These are the activations of a small neural network, seen along a few directions. Each row is one input.
Each table varies a few parts of the input and shows all the possible inputs, shuffled.
Descriptions start from the smaller parts, as in this example, which fits no table here: one of 3 separate values, together with either a single point or one of 9 places along a line or (one of 5 places around a ring, together with one of 6 places along a line).
Shared parts are said once, and a part with two or three values counts as separate values.
In the rows, 128 means zero.

Rows:
row 1: [104 140 104 102 100 200 126 116 165  88  88 178  94  92]
row 2: [141 110 140 127 157 110 134 127  96 151 170  88 149 119]
row 3: [124 115 153 113 122  83 147 154 139 129 116 123 116 111]
row 4: [164  93 154 172 132  93 117 150 153 132 113 107 150 121]
row 5: [112 182  82 106 106 228 136 120 140 109 157 142  74 109]
row 6: [124 113 152 131 108  77 129 135 143 129 102 130 118 146]
row 7: [106 163  94 122 102 205 150 126 185  82 101 151  81  84]
row 8: [111 122 134 115 148 104 138 119 100 133 177 107 133 137]
row 9: [111 133 134 127 141  88 129 111 111 136 129 130 144 168]
row 10: [127 111 143 152 133 111 100 109 101 151 152 108 163 177]
row 11: [142 128 138 121 167  94 138 135 102 152 136 106 157 112]
row 12: [153 128 152 120 147  88 145 150 112 152 110 115 149 105]
row 13: [123 131 143 109 138  80 147 145 112 135 117 127 129 119]
row 14: [104 152  90  95 109 197 132 111 143  99  88 186 108 102]
row 15: [ 97 188  70  90 114 205 153 112 147 116 115 162 111 101]
row 16: [108 148  85 114 120 227 109 107 131 102 156 168  80 116]
row 17: [126 119 138 137 129 113 113 119 101 123 182 111 114 181]
row 18: [134 122 137 149 139  93 108 115 106 152 115 123 169 170]
row 19: [105 171  99  97  86 203 152 131 171 101  88 153  88  86]
row 20: [ 96 184  77  97 111 217 144 106 146 120 146 149  99 105]
row 21: [144 123 147 149 119  87 112 128 112 150  89 132 159 161]
row 22: [ 96 155  77  96 127 203 128 100 141 108 115 185 117 109]
row 23: [114 133 129 110 157  87 145 129 105 135 139 122 140 128]
row 24: [126 106 146 140 140  86 146 151 155 109 132 120 111 111]
row 25: [106 132  97 128 115 201 124 112 180  71 103 177  88  87]
row 26: [109 121 139 130 136 102 120 105 106 134 165 115 139 172]
row 27: [164 121 151 139 133  86 115 141 110 159  98 115 169 128]
row 28: [153  98 158 152 149  95 144 160 153 126 125 106 130  96]
row 29: [130 117 134 123 142 115 132 136  95 120 191 102 111 146]
row 30: [158 106 138 134 153 123 131 143  95 138 182  84 124 130]
row 31: [146 101 156 154 102  85 111 139 138 143  91 125 144 150]
row 32: [164 103 141 152 140 125 103 138  95 147 170  87 146 155]
row 33: [146  94 147 180 118  87 111 134 153 124 107 121 137 152]
row 34: [121 132 143 125 125  77 131 126 116 136 101 134 131 156]
row 35: [154 107 164 126 131  91 145 161 140 144 110 111 136  95]
row 36: [147 109 142 145 148 111 104 122  98 160 156  91 172 144]
row 37: [154 122 138 142 152  94 113 128 103 160 121 109 182 137]
row 38: [145 104 142 161 125 121  97 126  95 137 169 103 137 184]
row 39: [ 93 149  81 103 123 215 117  92 137 113 146 174 106 112]
row 40: [165 101 162 146 117  89 117 152 137 152  97 112 157 120]
row 41: [126 104 144 158 122  79 129 130 158 109 120 127 114 148]
row 42: [105 184  83  89  96 200 156 125 149 109  89 161 101  96]
Describe the family of inputs behind these rows.
> one of 6 places along a line, together with either one of 2 separate values or one of 5 places around a ring
The inputs of row 27 and row 36 match in every part but the place on the line of 6. If row 13 is changed in the same way as row 27 into row 36, which row does it become?
> row 8
Start at row 16 and move only the place on the line of 6, one step at a time. The first step leads to row 39. Which rows follow, in order?
> row 22, row 14, row 1, row 25
Start at row 17 and move only the place on the ring of 5, one step at a time. The first step leads to row 29. Which rows follow, in order?
> row 30, row 32, row 38

Rows:
row 43: [157 104 139 173 124 105  68 106  61 168 167 109 172 243]
row 44: [ 95 129 113 156 138 185  92  75 105 102 230 130  96 214]
row 45: [139  78 208 121 166   5 122 139  73 183 168  90 164 158]
row 46: [178 139 148 141 129  83 188 202 185 103  54 100  93  40]
row 47: [140 115  96 130 107 204 139 162 200  63 107 165  57  49]
row 48: [ 87 207  79  39 179 172 149  89  55 200 189 156 154 116]
row 49: [ 87 138  82 166  65 182  91  92 186  63  92 177  83 170]
row 50: [ 80 218  78  31 102 175 162 115 122 149  43 209 138  87]
row 51: [132 105 141 190  78 112  71  98 166 139  37 157 188 185]
row 52: [156 123 151 125 160  81 175 182 112 137 192  25 129  74]
row 53: [154  80 190 144 135  18 145 147 153 141  24 138 169 117]
row 54: [131 100 113 120 154 214 134 128 118  90 234  80  93  84]
Describe the family of inputs behind these rows.
> one of 2 separate values, together with either a single point or one of 5 places around a ring
The inputs of row 48 and row 50 match in every part but the choice among 2 separate values. If row 52 is changed in the same way as row 48 into row 50, which row does it become?
> row 46
Change only the place on the ring of 5 in row 54. List by row number the other rows that result.
> row 43, row 44, row 45, row 52

Rows:
row 55: [161 137 153 136 135  80 114 142  36 157 162  85 143 211]
row 56: [ 70 156 109 102 109 118 152  93 155  90  95 192 109 144]
row 57: [106 100  77 151 129 230  61  76  96 111 199 158 117 164]
row 58: [147 164 102 116 102 202 134 134 161 128  49 156 136  78]
row 59: [ 83 158  89  93 123 178 167 129 150  84 170 123  39 117]
row 60: [146 176  73  89 125 221 139 134 120 145 120 127 132  61]
row 61: [147  65 187 118 135  50 109 158 120 121  94 128 119  82]
row 62: [147  92 162 132 103  85 141 137  92 193 180  80 150 170]
row 63: [116  98 107 173 109 208  55  69 150  91 124 189 126 178]
row 64: [135 172  89 105  98 226 153 157 154 102 162 122  72  67]
row 65: [150  78 183 102 165  75 135 149  82 144 163 102 112  79]
row 66: [ 89 164 106  96 122 158 131 112 134 137  51 192 155 116]
row 67: [145 135 153 182 159  78 132 112 104 179 181  74 151 147]
row 68: [ 89 177  80  68 148 173 138 107  94 155 121 160 146 103]
row 69: [ 88 150 114 119  94 159 155 131 198  68 103 160  48 128]
row 70: [162  97 147 132 202  87 146 155 119 141 173 111 145 108]
row 71: [135 135 166 181 133  54  88 127 154 152 106  90 164 152]
row 72: [139  96 155 163 148  74 122 131 160 111  94  86 191 135]
row 73: [172 125 149 159 104  49  99 145  82 141  93 118 151 216]
row 74: [161  85 158 147 173  65 124 158 155 124 101 136 149 111]
row 75: [130 157 112 139  68 210 149 164 190  85  93 157  80  77]
row 76: [143  91 177 136  81  63 102 147 141 171 108 102 157 174]
row 77: [ 67 164  86  73 136 136 163  87 110 108 165 160 100 130]
row 78: [145  99 138 160 170  94 162 118 111 135 165  64 181 124]
Describe the family of inputs behind these rows.
> one of 2 separate values, together with either a single point or one of 5 places around a ring or one of 6 places along a line
The inputs of row 71 and row 67 match in every part but the choice among 2 separate values. If row 72 is changed in the same way as row 71 into row 67, which row does it become?
> row 78
Change only the choice among 2 separate values in row 70. List by row number the other rows that result.
> row 74
